[[ -6  10 -17  -3  14 -44   2]
 [  3  -6  10   2  -8  25  -1]
 [  7 -12  22   4 -17  54  -3]] >> 2

[ 47 -20 -48  22  -4] >> -48

[  6 -11  19   3 -16  51  -3] >> 3

[-18  58 -29 -25  39 -26  56] >> -25

[[ 47  -7  27  25 -33]
 [ 26  15  25   8  -3]
 [ -3 -15   5 -15 -23]] >> 25

[-50  11  19 -13   4 -33  -8] >> -13

[-3 -6 -8 10  2 11 45] >> 10

[[ 55  45  28  25  20]
 [-21   2 -15 -14  30]
 [ 11   1   2   3  -1]] >> -15

[ 16  42   0 -41   9] >> 0

[ 33 -35 -55  -6  30] >> -55
---
Input: [-43  -7   4  26  24   8]
Output: 8
Input: [-12 -13 -20  -4 -41   6]
Output: 6
Input: [ 1 13 17 12  6 44]
Output: 44
Input: [46 38 34 31 50]
Output: 50
Input: [-46   0 -24   2]
Output: 2
Input: [  3 -23  31 -15 -57  27]
Output: 27
Input: [ 13  20 -14  14  22  40  43]
Output: 43
Input: [  2  48 -17  -3]
Output: -3
Input: [53 -1 30 17 23]
Output: 23
Input: [-22  -5 -57  24  15 -18 -34]
Output: -34
---
[-1.52 -2.00 -0.17 -0.40  1.26 -0.01 -0.78] value -0.17

[[-10.00  -1.31  -6.83  -0.26  13.81 -14.56  -1.63]
 [ -1.19  -4.31  -2.07  -5.47 -10.56  -0.46  -4.82]] value -6.83

[ -2.664 -13.270  11.512  14.808] value 11.512

[-0.112  0.138  0.079 -0.004 -0.162] value 0.079

[-0.021  0.116 -0.095 -0.185 -0.111  0.067] value -0.095

[-0.65  0.87  0.76 -1.45  1.61  0.37  0.35] value 0.76
---
[805, 343, 243, 128]
805, 128
[-286, -769, 813, -212, -112, -504]
-286, -504
[[19, 609, -11, 382, 605, 614, 593], [-666, -666, -19, -182, -104, -666, -113]]
19, -113
[6660, 3222, 5256, 5622, 5407, 7855, 2934]
6660, 2934
[94, 70, 28, 14, 87, 10, 63]
94, 63
[4356, 7329, 9733, 7618, 3555, 1909, 8592]
4356, 8592
[22, 48, 86, 89]
22, 89
[[1, 2, 5, 4], [6, 4, 0, 7]]
1, 7
[54, 70, 130, 116, 211]
54, 211
[9, 45, -4, 6, 37, -26, 19]
9, 19
---
[[ 17  14  -1 -17  26  29  19]
 [ 17   2  -1   7  15  40 -54]
 [ 56   5 -11  -8 -31  43  -2]] | 14

[[ 31   5   4   7 -17  12  -7]
 [-31 -44  -4  -7   7  19 -34]
 [  5   8  12   2 -22   1   1]] | 5

[[  9  12  19 -39  23   9]
 [-18  -8 -12   9 -25  38]
 [ 23 -39 -36   0 -42  19]] | 12

[[-15   1 -31 -13 -19]
 [ 40  50   4  29 -55]
 [-14 -11  -3 -16 -23]] | 1

[[ 12  -2   5  -6 -18 -31 -15]
 [ -3 -49  -8   4 -48  13 -20]
 [  8   3   2   9 -33  36   8]] | -2

[[-43  40  30 -11  -2]
 [  1  41 -28  40 -19]
 [ -7  54   9  -7 -37]] | 40

[[-17  -6  -2 -19 -39]
 [-27  -9 -33  -2  24]
 [ 51 -16  -9  10  10]] | -6
---
[ 13 -30  17  34 -39] value -30

[ 24  36  11  13 -27   2   0] value 0

[6775 2534 6699 2424 3144 8033] value 2534

[773 116 196 620 422] value 196

[-16 -31  11  49   6] value -16

[[29 54 39 53 53 40]
 [11 61 39 34 55 27]
 [50 61 39 80 92 23]] value 23

[-556 -183 -467  975] value -467
---
(41, 33, -1, 17, 24, 29, 4) gives 41, 33
(-32, 46, 21, -30) gives 46, 21
(-30, 45, 9, 7, -16, 13, -20) gives 45, 13
((8, 15, 3, -6, 2), (-35, 48, 53, -41, 30)) gives 53, 48
(-46, 43, 55, -48, -39, -42, 53) gives 55, 53
(5, 52, -40, 15) gives 52, 15
---
[[-20  34  35  42   7  18]
 [-19 -16  11 -20   1  -6]
 [-20  10  39   7   1  -3]] yields 34

[[-17 -16  16  10 -55]
 [-19 -19   0  11 -35]
 [ -9 -21  20 -31  14]] yields -16

[[ -1  -7 -13  49]
 [ -2  -7 -13  52]
 [ 12  -3  -5  45]] yields -7

[[ 13 -10  39  24  33  32]
 [ 10  17  50  42 -27 -18]
 [-52 -47  -9 -29  42  40]] yields -10

[[ 57 -40 -40 -40]
 [  6  35  32  24]
 [ 32 -53 -52 -46]] yields -40

[[-13  23   9  42  31  26]
 [ -9 -20 -26  -5  -8  27]
 [-10  30  40   8  31 -32]] yields 23
